Here are a small network's activations along a few directions, averaged over the inputs that share one value of a field.
Values that are neighbours, or in one group, have similar rows; names and order tell nothing.
In the rows, 500 means zero.
Random noise pushes rows far along 11 fixed directions. That doesn't count. These rows show it; they differ only by the noise:
687  540  609  520  393  556  585  379  689  451  590  545  509  602  558  627  463  581  613  566  507  529  549  454
385  589  465  512  575  419  614  501  476  513  413  518  866  618  674  414  531  452  630  364  360  542  471  584
607  506  680  478  561  551  557  438  598  580  358  350  571  535  377  523  561  505  483  512  533  469  361  482
530  482  531  398  504  552  482  501  658  465  649  400  504  571  595  429  466  633  424  453  500  511  591  508
286  526  421  589  457  478  629  495  334  584  345  574  741  468  430  476  602  457  550  515  546  514  443  515
560  459  528  509  629  498  530  376  425  480  390  486  381  479  465  428  494  375  633  584  482  405  503  512
428  604  481  561  558  576  484  370  461  431  416  507  527  498  701  356  553  397  712  411  213  497  482  499
356  617  527  455  679  559  482  491  404  507  425  340  491  401  489  314  357  464  395  479  406  448  337  437
370  472  497  437  607  436  425  523  422  406  293  460  690  498  522  539  477  396  530  537  364  456  448  434
636  417  567  461  520  432  650  516  675  562  503  468  782  737  606  531  708  543  634  339  519  568  610  641
476  655  591  461  590  567  401  561  465  508  414  341  421  462  586  453  423  481  460  355  324  565  321  448
402  504  535  474  736  432  632  566  496  430  411  421  850  530  490  533  479  428  487  482  394  437  431  423
414  609  415  541  591  417  588  407  215  474  402  629  410  424  503  431  224  343  637  653  530  463  444  465


Field VEM:
merar: 469  540  495  529  408  409  436  630  397  617  280  535  680  509  411  667  554  421  471  397  546  644  359  496
mosik: 462  549  408  592  332  609  380  357  519  486  483  660  425  465  555  436  567  478  638  546  386  533  541  472
gitu: 408  432  478  521  421  572  572  487  513  485  581  548  611  446  439  562  558  543  370  619  531  499  524  381
keba: 566  442  581  609  450  446  449  479  640  530  391  530  709  454  310  612  653  437  434  560  488  346  363  594
razit: 532  475  524  419  534  526  505  457  479  570  557  411  426  524  481  360  513  509  459  475  540  491  548  551
suru: 514  590  560  402  578  479  278  794  490  443  552  341  355  457  551  647  373  564  290  385  429  586  393  463
gug: 369  447  461  412  485  365  291  612  598  474  361  436  758  584  614  482  616  504  473  366  359  514  480  544
dun: 518  633  511  470  351  480  391  442  743  496  511  528  868  655  771  424  505  564  493  385  225  515  412  670
kal: 554  496  499  592  586  517  327  474  568  404  526  501  308  449  546  472  644  454  529  411  303  413  502  555
bidi: 390  504  317  519  410  378  556  525  324  553  512  642  461  528  628  360  422  487  614  386  573  591  574  616
The values of VEM form a ring.
List every value one step from gug, in the order listed.
Answer: kal, bidi
List every value one step from dun, in the order listed.
Answer: gitu, keba

Field MAR:
zab: 751  613  619  511  552  554  673  437  643  532  710  502  483  588  511  517  346  522  509  488  505  545  463  473
peda: 444  486  403  465  614  638  467  317  463  559  639  426  167  384  549  30  428  467  498  434  541  422  606  547
tepi: 354  681  486  628  463  513  525  773  241  668  447  449  418  327  439  553  537  507  314  345  489  585  217  580
talom: 504  518  519  649  507  641  637  412  522  612  438  560  540  400  343  475  715  413  573  476  487  455  419  442
bezil: 515  506  489  459  360  569  466  324  728  443  680  509  461  547  479  447  392  746  366  721  652  429  623  499
fep: 351  558  433  574  632  492  430  591  493  433  499  388  565  396  531  418  545  512  398  477  364  332  449  603
nebof: 570  442  550  419  609  426  519  428  464  421  459  484  371  460  424  529  277  419  499  620  563  447  481  323
kes: 615  534  534  477  603  141  624  704  499  528  484  559  737  667  458  728  285  505  453  517  675  515  408  596
nuz: 490  319  414  595  421  502  487  548  592  333  892  628  398  380  407  594  577  627  264  740  578  284  713  558
rukem: 468  481  517  527  600  590  716  554  421  498  556  481  493  469  331  566  510  546  512  522  657  542  546  380
The values of MAR form a ring.
How many steps from neighbour to neighbour lead from fep to nebof, at the fewest?
Answer: 4
A walk along MAR starts at nuz and steps to its neighbour tepi. Put zab, peda, talom, rukem in the order it reaches them.
Answer: rukem, peda, talom, zab

Field KOZ:
bataf: 288  530  425  494  605  620  617  489  544  427  655  465  708  408  510  330  501  524  408  457  405  444  571  333
vir: 324  470  345  537  369  390  337  545  415  506  440  610  620  459  529  441  523  475  448  485  485  480  519  646
kon: 534  761  600  664  571  564  669  525  554  530  541  434  580  501  525  572  475  551  505  383  373  512  301  446
nimo: 529  511  509  565  460  537  465  522  457  556  486  517  386  427  429  514  539  464  440  527  495  481  413  535
veke: 600  386  486  508  433  458  508  543  581  518  556  524  544  581  522  573  706  555  518  503  587  467  627  701
linu: 394  573  457  588  385  443  309  630  681  466  496  515  676  503  530  597  618  630  318  428  409  452  394  636
pepoz: 356  654  437  569  578  484  442  516  520  551  546  438  660  485  603  203  562  553  382  369  338  379  391  823
peta: 637  464  546  376  623  543  456  469  468  540  433  406  285  599  568  375  469  430  643  332  488  622  556  504
ribo: 615  506  530  446  515  523  449  567  415  583  534  422  253  513  579  429  525  441  515  331  451  641  487  519
rez: 665  530  655  404  463  414  715  346  492  650  317  460  650  704  411  513  313  506  632  587  775  626  429  503
rok: 578  712  576  691  478  423  563  539  493  482  361  579  615  519  547  691  525  433  647  452  382  505  324  579
vipil: 539  377  484  482  502  539  470  362  554  510  565  469  330  438  396  325  491  526  422  618  618  359  539  531
nula: 545  567  483  508  499  497  595  627  473  476  676  564  417  482  531  607  383  551  475  497  533  555  531  503
kizod: 579  315  620  499  425  644  685  445  604  474  512  467  568  511  346  716  733  565  541  624  592  514  594  283
suf: 658  550  487  577  339  576  506  268  692  550  694  606  378  538  608  302  551  574  557  553  504  432  602  723
dizo: 373  456  473  439  516  581  489  491  482  530  367  436  586  479  432  421  542  514  482  477  509  538  478  386
vetum: 410  521  457  516  508  579  533  560  430  575  558  461  428  397  477  417  503  498  410  391  530  569  474  419
zez: 524  324  413  543  589  476  541  534  395  445  518  580  378  420  396  557  621  354  581  524  501  421  633  450
zasib: 321  465  378  369  293  457  299  637  407  501  414  514  531  536  618  531  469  613  460  448  562  653  592  511
gali: 416  549  547  457  447  442  445  577  402  679  273  401  582  552  516  453  637  529  494  312  549  655  379  618
nov: 669  522  604  497  528  346  398  516  500  755  293  408  554  664  547  354  637  418  523  296  506  539  328  911
dafu: 385  416  386  424  611  436  513  670  507  408  584  527  637  564  605  545  544  503  531  366  445  564  670  408
sizu: 501  641  517  609  553  594  522  442  525  532  591  424  428  442  596  341  583  517  524  406  327  418  425  628
lebig: 460  382  461  554  617  515  642  328  535  453  544  532  544  454  358  389  540  494  526  678  610  350  592  416
tida: 547  608  542  612  705  485  591  506  419  444  528  499  479  454  601  505  492  372  628  446  321  423  436  543
lumad: 653  444  648  330  619  528  578  380  515  626  405  359  414  602  499  364  437  427  548  461  553  571  457  470
gazut: 620  523  564  444  592  518  523  445  540  498  575  468  458  575  576  428  452  459  541  470  459  505  537  490
kenag: 355  541  521  550  486  517  577  366  393  557  258  508  653  476  423  476  518  453  599  587  498  473  384  436
zigab: 573  556  503  627  457  402  502  547  572  452  452  605  621  569  540  692  604  462  638  445  395  522  465  535
nugoz: 439  463  509  379  466  550  593  487  493  583  475  457  643  561  521  449  472  492  535  419  556  626  522  348
The values of KOZ form 5 separate groups.
List the group mates of kenag, in the order listed.
Answer: kon, rez, rok, zasib, gali
List the group mates of zez, in the order listed.
Answer: bataf, vir, vipil, vetum, nugoz
List the group mates of lumad, in the order listed.
Answer: nimo, ribo, suf, nov, gazut
List the group mates of pepoz, in the order listed.
Answer: veke, nula, kizod, sizu, tida

Field VUTU:
domak: 480  493  464  446  499  487  561  556  377  506  590  507  444  436  461  545  312  458  424  543  612  559  538  360
zogun: 636  308  585  371  653  461  465  616  582  358  543  418  405  472  391  722  430  449  388  553  528  476  567  259
kab: 407  439  501  208  362  430  364  529  448  533  322  450  728  640  538  548  306  531  423  579  588  651  507  417
poki: 434  538  507  618  450  522  448  410  488  485  255  570  649  423  315  585  545  397  573  592  438  418  346  423
fifud: 503  518  596  467  723  490  787  800  344  675  396  376  724  531  409  652  667  410  489  217  532  682  366  423
bubu: 453  464  424  456  263  546  478  627  556  482  607  595  630  623  664  661  639  652  537  413  529  710  700  518
sebof: 672  498  671  622  666  553  688  466  599  583  527  308  358  532  423  448  733  553  527  382  511  468  430  564
vis: 676  374  541  412  862  388  562  357  579  302  539  440  449  582  589  367  356  376  689  608  445  257  660  588
zitep: 601  298  507  446  544  504  489  627  469  516  479  511  321  512  412  662  685  419  545  431  563  618  626  344
The values of VUTU form a line.
List every value one step from zogun, in the order listed.
Answer: domak, zitep
List every value one step from fifud, in the order listed.
Answer: kab, bubu
